These are the activations of a small neural network, seen along a few directions. Each row is one input.
In each table, some parts of the input vary, and every possible input appears once, in random order.
Descriptions start from the smaller parts, as in this example, which fits no table here: one of 5 places around a ring, together with either a single point or one of 11 places around a ring or (one of 2 separate values, together with one of 6 places along a line).
Shared parts are said once, and a part with two or three values counts as separate values.

A family of inputs:
row 1: [-62.6  38.3  13.9 -35.3  54.0  40.0  27.3   6.2 -16.3 -42.7  20.5 -65.6
 -14.3]
row 2: [ -2.2 -31.4  24.8  15.5 -41.3 -15.9 -13.7  23.7 -29.5  21.6  -9.4   2.3
  30.9]
row 3: [ 11.5 -12.5 -29.9 -11.1 -25.5 -28.1 -34.4  -5.8  22.3   2.1 -26.2  40.3
  12.5]
row 4: [ 11.9  26.5  -6.1   7.4  -5.6   9.6 -35.9   6.8  17.3   5.6   7.3  -6.8
  62.6]
row 5: [ 38.5  50.4 -26.6  10.8  63.8  37.6  21.7 -43.1 -13.1 -18.4  -5.6  26.5
 -25.3]
row 6: [ 17.9 -42.2 -29.7   9.0 -30.9 -25.6 -27.5  -8.1  23.6   4.9  -4.9  30.8
  10.3]
row 7: [-46.8  55.1 -20.1 -28.1  38.3  33.7  20.3 -25.6  13.2 -56.1  47.6 -45.9
   2.7]
row 8: [  3.9  -7.5  19.9  19.0 -26.0   5.3  -9.8  38.8 -25.6  24.0  -8.5 -33.6
  45.2]
row 9: [ 25.9  35.7  10.3  -7.2  68.0  37.3  29.6 -14.5 -52.5  -3.4 -24.1   8.9
 -44.0]
row 10: [ -1.4  -2.0  14.2 -33.6 -15.8   3.1 -24.6  30.1 -21.7  22.1 -32.3  13.3
  26.9]
row 11: [ -2.2 -28.0   6.7 -28.3 -21.5 -28.0 -26.5  23.9 -17.0  16.6 -45.6  24.1
  -6.4]
row 12: [ 32.0  39.3  13.1  31.3   7.2  22.4  10.8 -46.6  33.2   7.0   5.2  22.6
 -67.6]
row 13: [ 11.6 -17.5  -7.2  32.6 -39.3 -15.1 -23.7  -5.4  13.8   3.9   8.0  20.1
  49.7]
row 14: [-11.4  42.2  -8.7   3.5  12.3  33.0   2.6  -8.0  50.1 -35.6  33.3 -16.6
 -52.5]
row 15: [-32.2  23.9  18.7  -7.7  18.8  34.8   5.7  14.4   4.9  -9.6  18.9 -31.9
 -75.9]
row 16: [-32.1 -93.7  -6.1  -1.6   8.8 -78.6  82.7  -2.9 -14.4  -1.7  23.7  -6.4
 -15.4]
row 17: [ -4.2   8.2  24.5  -3.9   0.5  14.1 -28.6  37.9 -21.3  22.8 -12.0 -22.8
  44.6]
row 18: [ 16.3  21.9  43.4  20.0  12.4  24.4  18.1 -17.7  -4.4  25.9 -14.2   5.3
 -88.1]
row 19: [ 20.1  10.7 -10.0  29.6 -31.5   1.4 -17.7   8.1  12.6   6.7  11.2 -17.5
  63.2]
row 20: [  4.1 -57.5   6.2  -7.8 -27.1 -25.9 -19.8  21.5 -15.8  19.7 -23.3  15.0
  -8.6]
row 21: [ 14.4  17.7 -20.2 -22.2 -27.0  -1.4 -29.7  -1.5  12.9   8.0 -12.0  26.8
  44.9]
row 22: [-12.9 -77.8 -31.2   8.0   7.2 -78.0  73.4 -32.4  27.9 -23.4  42.3  11.2
   4.7]
- The inputs of row 19 and row 8 match in every part but one. If row 13 is changed in the same way as row 19 into row 8, which row does it become? => row 2
- What do these inputs look like to the network? => one of 2 separate values, together with either a single point or one of 4 places along a line or one of 6 places around a ring

A family of inputs:
row 23: [ 16.6 -24.7  -7.4  13.8  -3.5 -32.3  24.1  -2.4  -7.5  16.7  -4.4  21.8
   2.2]
row 24: [ 20.2  71.6   7.5   3.7  47.4  51.3  13.2 -26.2 -10.8 -17.3   6.7 -10.0
 -35.1]
row 25: [ 20.7  12.4  -4.3  16.4 -31.8   7.4 -25.2  12.4  13.4   0.9   6.2  -7.0
  25.9]
row 26: [ -5.5  66.1  12.4 -23.0  58.8  57.1   6.8  -1.6 -30.2 -14.9  -3.2 -18.6
 -33.2]
row 27: [ 26.0 -24.5  -8.5  10.3 -16.6 -12.4 -20.8 -15.8   2.1   7.0 -17.7  42.2
 -23.0]
row 28: [  3.0  -4.8  30.2  -0.9 -28.7   5.5 -16.7  14.4   2.5  31.4 -24.2   3.1
   9.7]
row 29: [ 22.4   6.7   4.2  -7.7 -29.9 -10.1 -28.1  -4.5  31.5  21.7 -17.9  31.3
  -1.9]
row 30: [-50.0   0.4   9.3 -12.9  23.4   9.7  32.5   8.7   5.0 -20.0  23.3 -34.7
 -56.1]
row 31: [ -6.5 -30.4  -4.4   2.5   9.0 -20.4  16.9  -3.6 -12.2   0.2   9.3  -9.5
  36.1]
row 32: [ 11.8 -20.4  -8.5  10.5   4.3 -31.5  16.2 -10.1   0.1  -6.8  14.9   2.9
  32.2]
row 33: [  7.7 -33.4  14.5  18.8  -7.0  -6.3 -11.9   9.4 -25.0  22.4 -20.7  11.0
 -13.2]
row 34: [ 26.6 -26.0   6.5  27.2  -9.9  -9.3  -8.4   6.4  -9.8  15.0 -16.4  27.4
 -15.0]
row 35: [-38.5  -0.2  11.8   3.4  16.6  11.9  39.1 -10.1  14.4 -16.9  28.1 -35.2
 -54.2]
row 36: [ -8.8   4.2   2.3 -15.4 -24.0  14.8 -32.8  34.7 -10.5   5.0  -1.5 -24.1
  25.1]
row 37: [ 17.2  11.1 -21.9   3.6 -35.0   6.9 -37.0  -7.3  27.9  -7.7   2.9   8.0
  17.9]
row 38: [-15.4 -28.2  -4.8 -23.0  12.0 -21.3  12.8  12.2 -21.5  -5.5  -2.7 -15.6
  32.3]
row 39: [ -3.1 -34.1  -5.0   8.8   1.5 -19.6  25.9   4.0 -18.5  18.6 -17.7   9.5
   6.4]
row 40: [ 13.0 -17.7 -30.5  -5.0   7.0 -36.3   4.9 -23.4  18.0 -10.0  10.9  16.5
  23.3]
row 41: [-11.2 -34.6  -2.2 -15.4   1.2 -19.1  17.3  19.7 -32.4  11.1 -17.1   5.1
   0.6]
row 42: [  0.6 -31.8  14.5  -8.8  -6.2  -4.5 -15.6  27.1 -36.2  19.7 -23.7   9.8
 -17.2]
row 43: [-21.1   4.1   6.2  11.4  13.1   5.8  40.7 -15.8  26.1 -25.1  30.2 -23.8
 -56.0]
row 44: [-20.2  -3.5  -2.3   4.7  -9.2  -1.7  -7.1   4.0  -0.3  -8.1  14.9 -15.8
  51.7]
row 45: [ 21.9   1.7  23.5  10.9 -28.8  -3.0 -19.1  12.7  15.4  23.0 -12.2  16.2
   5.0]
row 46: [ 15.5  72.0 -12.7  -4.1  51.8  47.9   4.6 -33.7   6.2 -19.8   0.3  10.6
 -37.8]
row 47: [ -3.9   3.8   0.5  13.3 -24.0  15.0 -28.6  21.7   1.8  11.5   4.2 -17.3
  31.1]
row 48: [ -9.5  -5.7  28.1 -18.5 -20.6   6.2 -26.0  34.5  -7.5  21.8 -27.3  -1.0
   5.0]
row 49: [-18.0  12.2  -6.9  -7.4  12.4  -5.2  27.4 -30.1  37.1 -26.0  31.9  -7.9
 -65.0]
row 50: [-28.2  -1.3  -1.2 -22.6  -6.0  -5.5 -11.6  18.1  -9.9 -10.0   6.2 -23.7
  47.2]
row 51: [ -0.2  66.0   8.6   2.9  60.6  56.3  12.5 -11.7 -17.6 -14.3  -6.6 -15.9
 -26.9]
row 52: [  1.3   3.0  -8.5   8.8 -12.8 -10.3  -4.1  -0.9  14.3  -8.7  23.7  -4.9
  47.8]
row 53: [ 15.9 -18.8 -25.8  -1.2  -6.5 -35.6  13.3 -20.3   6.8   6.4 -14.7  39.0
  -4.5]
row 54: [ -0.6   4.8 -25.2  -5.2 -18.6 -11.6 -15.5 -22.4  27.2 -21.2  14.4  10.4
  39.4]
- What do these inputs look like to the network? => one of 4 places along a line, together with either one of 2 separate values or one of 6 places around a ring
- The inputs of row 40 and row 32 match in every part but the place on the line of 4. If row 37 is changed in the same way as row 40 into row 32, which row does it become? => row 25
- Which other rows agree with row 47 in the place on the line of 4? List them by row number. => row 28, row 31, row 33, row 35, row 39, row 44, row 51
- Change only the place on the line of 4 in row 23. List by row number the other rows that result. => row 39, row 41, row 53

A family of inputs:
row 55: [ -4.5  14.0 -16.3  -0.6  12.0   1.0  14.5 -14.3  11.4 -15.6  20.2 -12.0
   9.0]
row 56: [-20.4  -7.8  -9.9  -1.6  17.5  -7.0  33.8 -13.9   6.1 -26.7  22.6 -18.3
 -18.7]
row 57: [ 18.6  24.6   3.1   5.2  -1.8  14.6 -15.5  -7.7  12.7   7.4  -7.2  12.9
  -7.8]
row 58: [ 14.2  14.7  -7.6  10.7  16.7   9.3  10.7 -23.7  10.1  -6.8   4.4  18.3
 -24.6]
row 59: [ -6.6  23.0   3.6  -9.9  -4.1  20.5 -25.0  13.5  -5.7  -4.2  -2.7 -17.0
  23.9]
row 60: [ -0.8  -1.5  -0.2   4.9  23.7  -2.6  27.2 -20.2   6.2 -11.9   5.9   6.6
 -52.9]
row 61: [ -5.5   8.1   9.2  -4.8  27.6   9.6  26.0 -11.1  -9.7  -5.2  -1.6   0.7
 -51.7]
row 62: [  7.3 -86.3 -10.7   6.3 -71.4 -71.8 -32.3  37.7  -3.3  35.1 -14.4  20.9
  89.5]
row 63: [ 12.6  25.4  10.0   0.7   1.0  28.7 -24.0   4.8  -4.6  10.9 -18.4   8.2
  -8.7]
row 64: [-27.0   3.0   2.5 -10.4  22.7   6.3  27.6  -2.4  -9.5 -14.4  17.9 -27.1
 -17.0]
row 65: [  5.5  25.0  15.9  -3.9  20.1  26.4  -1.3  -0.2 -11.4  -2.0 -12.1   1.9
 -31.0]
row 66: [-14.5  21.7   7.8  -8.7  13.8  20.7   4.7   9.5 -13.3  -9.7   6.8 -27.5
   4.2]
row 67: [ 23.6 -83.7  -3.9  13.9 -71.9 -64.7 -33.9  26.5  -1.4  46.9 -32.7  46.2
  58.2]
row 68: [ -2.2  19.7  -3.6  -1.8  -6.0   9.0 -12.5   1.3  12.3  -3.8  11.1 -13.7
  27.5]
- What do these inputs look like to the network? => one of 2 separate values, together with either a single point or one of 6 places around a ring
- The inputs of row 67 and row 62 match in every part but the choice among 2 separate values. If row 63 is changed in the same way as row 67 into row 62, which row does it become? => row 59
- Change only the choice among 2 separate values in row 66. List by row number the other rows that result. => row 65

A family of inputs:
row 69: [ 10.0  25.0   8.3 -13.5   1.7  34.0 -21.4  17.3 -18.7  20.8 -28.9   0.2
   4.3]
row 70: [-19.3 -32.4  -4.2 -10.1  -8.0 -12.1  -3.3  25.5 -28.0  -4.1   0.5 -15.7
  29.4]
row 71: [ -8.1  19.3   2.5 -27.2  -8.7  11.5 -21.4  25.8  -9.8   4.0  -6.4 -15.0
  46.3]
row 72: [  5.6  36.5 -23.6 -21.4  17.9  23.1   3.5 -38.9  37.1 -35.2  14.6   9.5
 -62.3]
row 73: [-15.5  -4.2 -13.7   3.8 -26.0 -15.2 -19.0   3.9  25.5  -6.2  19.9  -4.0
  67.2]
row 74: [ 18.7  15.1  16.3   4.1   7.8  24.2  -3.5   1.5 -24.5  19.8 -38.3  23.8
 -15.4]
row 75: [  6.0 -48.8  -6.7  13.0 -12.7 -53.6  30.5 -11.7  14.8  11.4  -9.1  30.3
 -18.1]
row 76: [ -8.5 -58.7 -18.6  15.6 -21.2 -35.3   3.7  10.5   9.0   2.4  16.1   2.7
  15.9]
row 77: [-37.2  29.0  35.1   7.7  11.7  30.7   5.9  14.8   1.2  -0.9  20.7 -45.3
 -61.7]
row 78: [-11.4 -47.5   5.0  -3.0   0.8 -41.8  19.6   5.0 -12.4  12.5  -7.3  21.9
 -16.4]
row 79: [-13.6  37.8 -15.5  -6.0  75.8  17.7  61.3 -35.4 -10.5 -36.4  40.0 -38.7
 -21.4]
row 80: [ 44.0   6.6  13.6  18.9 -16.2   7.6 -15.7 -21.7  -2.8   8.8 -23.2  28.8
  -4.5]
row 81: [ 29.2  22.2   1.5  18.1 -22.7   9.2 -40.2   3.6  19.1   3.2   1.4   1.6
  36.7]
- What do these inputs look like to the network? => either one of 3 separate values or (one of 2 separate values, together with one of 5 places along a line)
- Change only the place on the line of 5 in row 76. List by row number the other rows that result. => row 73, row 75, row 80, row 81

A family of inputs:
row 82: [-15.8  47.7  -1.5  -3.8  37.7  45.4  14.2 -10.6  -8.5 -22.2  17.6 -40.1
 -18.6]
row 83: [-18.4  21.8   9.5   4.6  36.0  24.8  43.1 -14.8   4.4 -28.7  39.7 -43.8
 -22.5]
row 84: [-21.6  71.2   8.4 -23.9  26.4  60.9 -22.1   5.7  -4.1 -25.6   4.6 -35.7
 -33.1]
row 85: [ 21.9 -64.9   4.8  12.2 -52.0 -42.6 -30.0  35.4 -21.0  41.1 -33.7  34.5
  32.2]
row 86: [-15.3 -60.6  -1.8  -3.9 -36.9 -46.3  -5.8  24.8  -9.4  18.7  -6.9   2.2
  62.4]
row 87: [ -4.4 -38.6 -30.6   4.3 -27.3 -39.3  -6.7  -4.2  24.8 -13.5  18.9   2.7
  41.8]
row 88: [ 13.2 -59.6   8.2   9.4 -46.8 -41.2 -17.7  17.8  -6.5  40.0 -30.8  33.1
  24.1]
row 89: [ 15.1  61.8  11.1  -8.2 -21.9  38.1 -66.5  27.6  -3.6  15.6 -14.0 -12.4
  83.3]
row 90: [ 24.6 -39.2 -23.0  19.6 -30.7 -38.8 -12.6 -13.2  25.2   5.6   1.5  39.7
  12.4]
row 91: [-13.8 -50.6 -15.4  -1.7 -32.2 -44.9   3.3   4.8  11.9  -1.8   9.0  10.3
  49.9]
row 92: [  3.8  24.5  16.3  21.7  32.2  23.2  34.9 -21.7   4.3 -13.2  17.7 -14.6
 -56.6]
row 93: [ 42.0  58.7  19.8   3.1 -26.4  41.3 -72.1  19.3  -0.8  32.2 -37.1  19.1
  50.3]
row 94: [ 19.0 -49.8  -8.7  15.2 -39.3 -43.8  -5.1  -3.7  11.5  18.5 -10.8  40.9
  13.8]
row 95: [  6.9  12.0  -8.6  -5.9  50.6   3.0  42.1 -32.4 -14.4  -9.5  -1.7  12.4
 -53.0]
row 96: [-12.6   3.5   7.5  -2.1  31.8  -3.1  44.1 -19.3  18.9  -8.7   9.9   3.6
 -73.8]
row 97: [ -5.1 -70.3  -1.4  -2.5 -46.0 -43.3 -22.7  44.3 -21.7  20.7 -13.7   2.6
  66.5]
row 98: [-18.1   8.4 -11.6 -17.4  56.6   1.1  47.1 -24.9 -13.4 -29.5  16.0 -17.3
 -21.1]
row 99: [-33.4   5.0  -2.5 -13.2  31.3  -5.3  52.2 -10.8  15.7 -24.3  29.4 -25.0
 -46.0]
row 100: [ 10.4  49.2   4.1   5.4  33.8  48.2   9.1 -20.5  -9.3  -6.9  -3.6  -7.9
 -51.0]
row 101: [  1.7  69.6  15.5 -12.9  23.4  62.7 -28.7  -3.4  -4.0  -8.4 -11.9  -4.3
 -60.9]
- The inputs of row 98 and row 95 match in every part but one. If row 83 is changed in the same way as row 98 into row 95, which row does it become? => row 92
- What do these inputs look like to the network? => one of 2 separate values, together with either a single point or one of 4 places along a line or one of 5 places along a line
- Change only the choice among 2 separate values in row 99. List by row number the other rows that result. => row 96
